These are the activations of a small neural network, seen along a few directions. Each row is one input.
In each table, some parts of the input vary, and every possible input appears once, in random order.
A made-up example of a description, with smaller parts first: one of 4 places along a line, together with either a single point or one of 9 places around a ring or (one of 3 separate values, together with one of 8 places around a ring).
Shared parts are said once, and a part with two or three values counts as separate values.
In the rows, zero is written as 128.

Other details of the inputs shift rows strongly along two fixed directions, in all tables alike. That doesn't count.

Table:
R1: [163 146 134 127 142 192 134 116 130 109 152 137 119 159]
R2: [ 88 109 132 116 117  93 134 133 132 131  94 126 129 134]
R3: [122  36  80 145 145 113 141 156 159 117 133 115 112 117]
R4: [129 210 169 122 123 104 108 112 126 132 106 153 135 155]
R5: [ 96 114 133 122 137  58 131 140 141 118 117 102 123 107]
R6: [ 90 163 176  98  96  71 130 131 116 131 104 137 140 118]
R7: [102 110 129 127 143  70 129 139 138 123 111 104 122 114]
R8: [116 186 162 102  96 125 126 115  98 152  97 146 141 145]
R9: [107 135 144 120 115 100 112 125 130 128 110 133 138 103]
R10: [102  54 111 133 143 103 149 144 149 104 139 101 101 111]
R11: [142 187 144 119 115 123 129  99  99 157 100 141 154 147]
R12: [106  91 127 129 131  88 130 158 143 125 124 128 122 106]
R13: [153 126 110 143 120 178 121 114 123 133 142 118 131 128]
R14: [105  86 130 138 152  96 122 163 166 111 134 141 123 132]
R15: [136 186 162 111 121 145  95 108 127 132 127 162 146 149]
R16: [153 127 115 130 123 160 133 134 119 145 137 137 125 131]
R17: [170 114  91 151 155 185 145 110 115 133 156 103 115 137]
R18: [158 125 103 142 118 181 123 110 119 133 134 126 137 135]
R19: [153 139 111 139 130 185 126 114 114 123 162 123 130 113]
R20: [169 115  95 145 139 190 144 138 116 124 180 125 117 120]
Each input here is: one of 4 separate values, together with either a single point or one of 4 places along a line.
Question: Changing only the choice among 4 separate values turns R11 into R18. The same change can be made to R5. Which row results?
Answer: R19
Question: Which other rows agree with R2 in the choice among 4 separate values? List them by row number.
Answer: R1, R6, R8, R10
Question: Which other rows agree with R20 in the choice among 4 separate values? List them by row number.
Answer: R3, R12, R14, R16

Table:
R21: [172 132  97 149 144 195 137 108 117 127 152 118 120 150]
R22: [135  78  94 149 159 145 135 121 150 105 149 102 106 136]
R23: [148 182 155 116 113 149 120 128 113 131 138 155 138 132]
R24: [136 110 115 133 128 140 134 130 127 134 125 129 125 133]
R25: [107  80 108 134 136  93 140 144 141 125 130 105 119 101]
R26: [147 180 152 117 108 162 117 128 113 130 141 157 138 132]
R27: [123 131 140 123 130 120 119 132 139 129 120 144 136 137]
R28: [157 169 129 126 119 162 128 114 104 148 124 137 137 147]
R29: [130 202 177 105  94 134 107 124 111 141 115 169 152 136]
R30: [101 173 180 104 103  93 105 133 131 139  97 166 149 132]
R31: [162 143 121 138 148 177 126 125 125 123 157 135 122 144]
R32: [135 198 154 116  99 125 116 108  96 154 107 138 155 120]
R33: [151 170 131 119 115 157 136 120  96 147 131 131 138 134]
R34: [118 124 128 124 125 111 142 131 119 131 121 115 126 122]
R35: [ 81 106 140 117 123  56 133 133 139 125 102 105 128  99]
R36: [131 108 113 135 124 147 127 129 136 129 126 133 128 135]
R37: [122 135 139 128 139 115 123 131 137 115 135 131 123 129]
R38: [ 99  57 112 142 166  93 131 140 168  96 140 104  99 122]
R39: [141 129 124 135 140 140 128 139 134 113 153 129 117 124]
R40: [171 128  97 145 140 201 147 111 102 125 157 103 115 141]
R41: [ 93  81 120 132 136  73 141 143 146 121 112 105 117 115]
R42: [167 136 105 143 142 182 128 119 125 128 150 126 127 147]
R43: [129 120 116 129 110 140 121 126 117 138 130 128 137 104]
R44: [119 145 146 120 133 108 123 128 132 111 134 129 122 124]
R45: [151 146 119 125 109 177 131 121  99 143 144 134 139 120]
R46: [120 132 133 128 132 106 122 123 140 126 116 130 132 138]
R47: [ 69 108 152 103 100  49 128 148 136 137  87 135 137 106]
R48: [119 138 141 123 133 105 117 131 141 129 117 139 133 136]
R49: [117 136 137 114 110 108 131 132 116 142 115 132 140 111]
R50: [156 158 128 133 139 173 123 108 118 124 143 131 129 153]
R51: [177 128  90 147 136 197 133 115 104 137 164 112 125 119]
R52: [ 72 119 155 110 115  41 133 136 136 129  87 114 130 111]
R53: [119  25  73 160 169 124 147 134 168  96 148  84  92 124]
R54: [151 167 129 125 118 158 135 113  96 143 136 123 139 125]
R55: [ 92  69 119 123 128  77 143 151 143 124 117 114 118 108]
R56: [131 125 125 129 124 132 128 125 132 134 115 135 132 136]
R57: [118  13  68 154 152 140 150 153 152 103 156  96  95 110]
R58: [137 180 153 112 101 148 109 115 116 144 111 159 153 145]
R59: [103 182 185 101 109  82 108 131 129 143  92 166 151 136]
R60: [151 143 121 128 113 178 128 119 108 142 130 141 134 142]
R61: [109 158 163 111 107 109 108 130 133 136 102 159 148 136]
R62: [107 183 175 108 120  86 111 123 128 137 101 153 144 139]
R63: [152 177 143 125 128 154 124 122 113 123 147 139 130 135]
R64: [103  90 121 133 138  91 136 130 146 120 112 105 114 126]
R65: [ 99  74 111 137 137  83 131 131 145 116 122  93 117  94]
R66: [ 94  77 118 129 123  71 126 143 146 128 113 115 128  92]
R67: [107  51  99 139 141 103 146 150 148 118 130 107 109 113]
R68: [161 136 124 134 137 179 127 128 122 120 160 137 122 136]
R69: [164 140 115 139 150 187 130 115 118 110 168 121 113 141]
R70: [109 174 163 111 105  83 120 118 118 149  86 141 146 137]
R71: [132 202 169 105  98 122 109 115 113 152  96 165 160 146]
R72: [182 100  73 160 156 212 143 119 126 121 170 110 110 146]
R73: [100  90 126 136 149  84 124 137 159 111 121 122 120 130]
R74: [ 84 103 147 122 137  53 121 152 162 114 113 131 121 113]
R75: [180  99  73 155 152 212 151 125 112 124 175 105 108 138]
Question: Describe the family of inputs behind these rows.
Answer: one of 5 places along a line, together with one of 11 places along a line
Question: Changing only the place on the line of 5 turns R48 into R27. The same change can be made to R72. Which row results?
Answer: R56
Question: Which other rows does R63 become when the place on the line of 11 takes its other values? List them by row number.
Answer: R21, R32, R34, R37, R41, R46, R54, R62, R70, R73
